A small network was shown many inputs. Here are its activations along a few directions, one row for each input.
Each table varies a few parts of the input and shows all the possible inputs, shuffled.
Descriptions start from the smaller parts, as in this example, which fits no table here: ring(5) and (point or ring(9) or (values(3) and line(4))).
Shared parts are said once, and a part with two or three values counts as separate values.
In the rows, zero is written as 128.

Other details of the inputs vary at random and push rows far along three fixed directions, the same in every table; ignore that.

Table:
r1: [134 126 197 144 183 165  83 109  75  97  94 143]
r2: [148 109 223 177 140 164 108  96  90  28 142  57]
r3: [209 144  77 110 127 201 124  70 125 151 109 175]
r4: [ 65 105 177 154 156 111 103 153  97  85 133  60]
r5: [121 148  70 138 147 146 106 175 138 183  85 147]
r6: [252 110 136 154 100 215 131  79 139  76 144 132]
r7: [112 155  78 160 146 143  80 176 130 179  42 138]
r8: [124 131 183 146 150 144 108  56  80  63 144  91]
r9: [110  99 150 131 128 114 156 135 132 118 159 102]
r10: [123 130 135 126 124 118 156 158 118 150 117 129]
r11: [221 130 100  93  64 133 204 110 178 144 197 164]
r12: [ 69  91 159 102  95  72 138 145 144  83 202  59]
r13: [129 110 148 122 107  95 173 114 153  95 194 103]
r14: [ 99 116  47  73 109  97 117 137 125 200 104 148]
r15: [ 88 104 156  60  95  52 131 119 167 160 214 109]
r16: [233 132 105  92  63 168 209 101 186 165 204 159]
r17: [ 86 118  64  67  96  53 128 120 142 171 144 135]
r18: [120 112 224 166 169 148 143 107  96  19 139  75]
r19: [246 143 137 168 108 220 128  77 145  94 143 133]
r20: [ 64 144 125 118 130  88 146 186 118 149  83 131]
r21: [112 149 109 133 174 113  83 146 115 155  57 190]
r22: [ 76 144  97 103  91  67 173 168 162 186 147 138]
r23: [113 152  85 158 165 150 126 164 131 183  56 163]
r24: [ 82 149 119 166 163 123 130 157 120 146  86 139]
r25: [146 138  81 114 142 159 104 106 104 138  64 166]
r26: [ 68 115 120 111  91  72 143 143 164 133 201  83]
r27: [223 124 101 102 123 183 125  98 142 153 117 210]
r28: [ 76 113 164  84 106  64 125 116 146 141 196 123]
r29: [102 156 104 181 188 145  78 175  94 122  45 149]
r30: [ 90 143 169 186 160 118  79 142  85  74  79  91]
Description of these inputs: ring(5) and (values(2) or line(4)).
Q: Change only the values(2) part in r17. List by row number the other rows that result.
A: r21

Table:
r31: [208 135  92 156 127 202 135  89 112 117 103 141]
r32: [ 68 114 180 117 119  83 169 120 124 100 186  63]
r33: [ 73 125 193 135 139  80 138 138 129  85 149  96]
r34: [102 121  61 102 118 108 122 164 142 176 105 127]
r35: [142 129  45  53 127 117 103 120 125 220  79 212]
r36: [211 132 112 155 145 191 120  99 130  97 121 152]
r37: [ 86 113  82  53 113  78 101 116 126 182 125 179]
r38: [124 141 114 170 164 133  96 141  95 104  67 137]
r39: [207 131 140 136 142 191 150 117 133 125 124 156]
r40: [112 117 163 119  86  93 120 116 147 111 207  73]
r41: [134  94 103  92  70  89 152 119 156 116 188 102]
r42: [133 124  31 110 109 133 119 166 155 184  90 173]
r43: [ 64 135 140 143 144  99  93 146 118 117 126  85]
r44: [ 99 119  97  99 110  90 143 174 162 175 141 154]
r45: [135 112 144 104  86  86 158 132 171 149 201 131]
r46: [188 121 158 164 143 201 109  96 115  64 105 128]
r47: [ 85 132 115 143 150 109 104 155  92 120  65 102]
r48: [141 144 104 156 155 171  93 146 110 132  38 141]
r49: [218 132 134 144 135 187 153 104 146 118 153 168]
r50: [ 73 137 177 157 168 113  96 175  95 120  81 131]
r51: [205 131 106 158 140 218 120  95 125 128 113 141]
r52: [ 95 121  90  83  95  80 161 172 169 188 128 142]
r53: [ 90 120  85  92 105  83 158 177 156 171 138 154]
r54: [179 112 197 143 122 167 112  96 110  67 164  80]
r55: [124 111 123  90  73  97 170 132 172 183 201 118]
r56: [205 139 130 140 116 194 166  93 144 131 133 158]
r57: [156 146  71 126 136 139 149 163 121 175  63 184]
r58: [171 131 173 148 112 163 129  75 134  63 169  85]
r59: [191 141 190 208 187 204  76  98  84  58  85 131]
r60: [104 117  76 119 124 117 100 170 144 167 103 145]
r61: [ 65 136 166 151 164 109 112 166 104 106  74 129]
r62: [203 109  92  44  74 145 152  37 151 170 199 172]
r63: [177 131 164 146 124 168 135  73 124  57 179  84]
r64: [ 57 167 162 177 183 123 104 159  92 115  52 122]
r65: [ 93 101 152 116 101  90 107 141 138 117 167  90]
r66: [101 146  92 160 158 129  86 157 121 144  46 154]
r67: [208 140 120 116  92 155 190  88 149 113 190 140]
r68: [126 124 133  98  90  96 167 124 170 148 209 113]
r69: [113 135 109 100 157 114  79  96 102 153  89 190]
r70: [130 107 133  81  91  94 185 133 158 133 194 110]
r71: [ 80 141 135 150 168 103 130 160 110 123  94 141]
r72: [102 117 190 165 169 124  93 118 109  62 141  83]
r73: [ 99 130 129 147 165 140  91 157 102 126  80 110]
r74: [ 80 131 140 140 146 100 133 165  98 114  93 133]
r75: [100 108 155 120  99 107 134 106 143 104 164  65]
r76: [ 75 131 218 143 143  95 154 109 109  53 188  56]
r77: [ 68 130 146 136 140  68 144 152 115 115 126 117]
r78: [193 140 118  86 116 161 117  47 124 137 155 178]
r79: [135 154  83 155 140 143 111 129 112 135  78 138]
r80: [ 70 110 191 152 142 118 119 108  91  61 151  38]
r81: [ 75 155 138 136 136  96 117 169 127 163 114 131]
r82: [220 137 105 129 108 180 186  91 135 131 147 159]
r83: [141 131  53 126 107 143 108 152 151 212  93 159]
r84: [ 78 105 139  96  98  73 168 137 160 160 197  91]
r85: [127 151 153 155 171 150 105 164 102 142  66 151]
Q: What is each input in this table made of?
A: ring(5) and (point or (values(2) and line(5)))
Q: Changing only the ring(5) part turns r44 into r84. The same change can be made to r60. Which row results?
A: r51
Q: Change only the values(2) part in r70. List by row number the other rows that result.
A: r34
Q: Change only the line(5) part in r74. List by row number the other rows that result.
A: r44, r50, r53, r61

Table:
r86: [183 134 128 141 125 162 145 116 118 117 115 147]
r87: [ 60 139 173 155 155 103 117 147  91  96  85  91]
r88: [121 142 135 147 152 128 123 146 106 121  93 134]
r89: [187 132 180 172 156 202 129 100 107  65 133 113]
r90: [193 134  96 125 131 184 101 112 125 148  92 182]
r91: [134 136  72 122 127 138 139 157 139 180  95 156]
r92: [122 129 166 157 143 136 124 127 125  89 129 108]
r93: [106 142 137 128 159 130 105 127 107 146  94 148]
r94: [128 114  92  65  86  87 161 112 168 176 187 142]
r95: [152 109 153 101  76 113 173 103 168 106 217  96]
r96: [103 149 143 169 175 136  99 163  96 113  69 134]
r97: [149 114 133 118 130 143 114 100 117  99 128 122]
r98: [170 125 232 153 154 177 116  60  89  48 158 105]
r99: [183 140  87 135 131 182 140 136 139 157 106 161]
r100: [154 119  93  84  84 119 132 119 160 178 162 163]
r101: [108 125 158 129 120 110 145 125 131 102 147  99]
r102: [ 37 120 118 121 128  48 117 185 133 158 119 111]
r103: [197 140  91 152 131 186 131 123 146 147  95 181]
r104: [113 143 162 179 180 144  98 149  91  94  77 127]
r105: [ 61 140 132 146 147  99 109 169 124 130  95 115]
r106: [ 38 120 134 118 123  68 134 168 116 143 119  85]
r107: [ 52 140 148 150 149  91  92 142 101 118 107  80]
r108: [138  91 198 104 101 108 150  59 123  40 226  65]
r109: [122  94 136  96  81  92 165 123 172 128 217  89]
r110: [144 131  87 100 118 126 143 109 141 156 141 161]
r111: [107 116 118  92  88  74 156 148 160 148 182 111]
r112: [140 145  57 127 142 145 114 133 121 171  76 190]
r113: [ 71 119  81  91 123  80  96 160 133 178  94 138]
r114: [186 114  83 115  96 154 157 124 170 165 158 156]
r115: [183 143 119 149 129 175 115  97 123 121 125 131]
Q: What is each input in this table made of?
A: values(2) or ring(10) or (values(3) and line(6))
Q: Which of the alternatives is r99?
A: values(3) and line(6)
Q: Which other rows belong to the same alternative as r100? List them by row number.
A: r90, r93, r94, r97, r98, r108, r110, r112, r113

Table:
r116: [ 78 127  96 142 142 107 112 184 126 151  71 122]
r117: [ 30 114 156 116 140  53 102 169 129 133 137 107]
r118: [145 131 100 105 128 139 118 128 136 179 121 169]
r119: [ 93 113  98  58  82  44 198 138 157 159 178 141]
r120: [197 105 155 123  88 166 178  83 149  88 204  90]
r121: [113 147 114 154 151 145 122 169 116 156  72 138]
r122: [ 97 139 175 157 143 116 123 144 115 111 132  96]
r123: [134 132  54 124 116 125 115 136 141 154 103 148]
r124: [208 110 118 114  78 156 172 117 174 123 186 128]
r125: [ 47 110 110  85  99  42 110 141 141 143 153  91]
r126: [132 138 121 143 172 152  82 145 101 144  65 174]
r127: [154 118 190 128 119 147 127  56 109  61 176  79]
r128: [147 135 146 152 138 156 122  88 103  81 137  97]
r129: [172 149  78 131 120 158 138 143 163 187 119 184]
r130: [184 132 101 141 117 158 135 130 160 148 132 178]
r131: [170 145  96 120 134 167 124 128 150 177 113 187]
r132: [ 40 133 148 100 136  52 171 142 107 130 130 112]
r133: [106 147 222 205 193 154  92 142  75  51  78  96]
r134: [123 102 141  82  90  94 122 108 139 123 180 113]
r135: [146 118 163 142 126 151 143  90 115  72 168  76]
r136: [161 135 122 123 138 165 108  97 113 146  99 160]
r137: [136 135 112 169 167 169 103 136  96 102  63 130]
Q: Changing only one part turns r129 into r130. The same change can be made to r120. Which row results?
A: r116
Q: What is each input in this table made of?
A: values(2) and (point or ring(10))
Q: Change only the values(2) part in r134. List by row number the other rows that result.
A: r136
Q: Change only the values(2) part in r125. List by row number the other rows that result.
A: r127
